Here are a small network's activations along a few directions, averaged over the inputs that share one value of a field.
Related values have similar rows: they may be neighbours, one step apart, or belong to one group.
In the rows, 500 means zero.
Random noise pushes rows far along 3 fixed directions. That doesn't count. These rows show it; they differ only by the noise:
[444 449 590 442 584 677 423 610 238 526 432 376 498 618 633 608]
[432 567 590 502 408 626 509 587 475 546 518 474 614 475 581 519]
[429 573 580 513 386 603 537 562 504 520 535 508 616 462 571 505]
[423 368 636 617 500 491 508 347 299 234 616 726 537 529 299 529]
[428 502 557 517 439 558 565 489 432 410 541 566 549 515 550 519]


PANOK, 16 values:
gopat: [467 639 532 590 437 453 470 406 734 438 465 463 535 490 374 367]
morup: [595 586 599 525 565 448 572 523 514 444 643 569 407 469 353 426]
zur: [548 602 482 478 473 465 467 541 786 649 327 437 560 409 463 502]
rerag: [564 448 441 408 638 474 396 516 457 534 368 468 291 525 562 540]
gef: [560 561 332 370 515 551 539 635 431 691 525 402 472 531 651 489]
tozus: [550 389 456 481 619 426 449 518 515 546 494 480 421 420 568 562]
zir: [550 561 704 608 537 461 555 477 502 550 626 538 593 377 319 402]
tero: [511 425 218 406 449 354 646 433 652 404 517 597 356 544 792 531]
rade: [561 441 470 586 335 463 425 464 597 533 638 540 660 318 341 519]
nediz: [537 429 429 526 605 350 526 300 521 313 366 501 280 669 423 553]
suses: [560 495 156 285 475 463 641 484 481 558 431 429 368 637 942 512]
pora: [484 549 542 604 492 460 572 459 537 424 535 457 540 561 459 377]
fefe: [471 367 351 387 677 382 585 419 576 320 380 574 287 532 565 504]
vufum: [398 467 661 657 395 488 517 346 441 343 664 745 630 463 215 497]
mopom: [498 590 590 610 461 547 406 594 557 571 404 305 597 523 451 449]
baz: [462 527 470 495 312 513 493 520 525 644 646 706 686 326 287 452]
PANOK is arranged as a line.
Question: Name the neighbours of suses, in listed order.
Answer: gef, rade
Question: Name the neighbours of nediz, in listed order.
Answer: gopat, zur
Question: Name the neighbours of rerag, in listed order.
Answer: tozus, fefe
Question: Name the neighbours of morup, in listed order.
Answer: zir
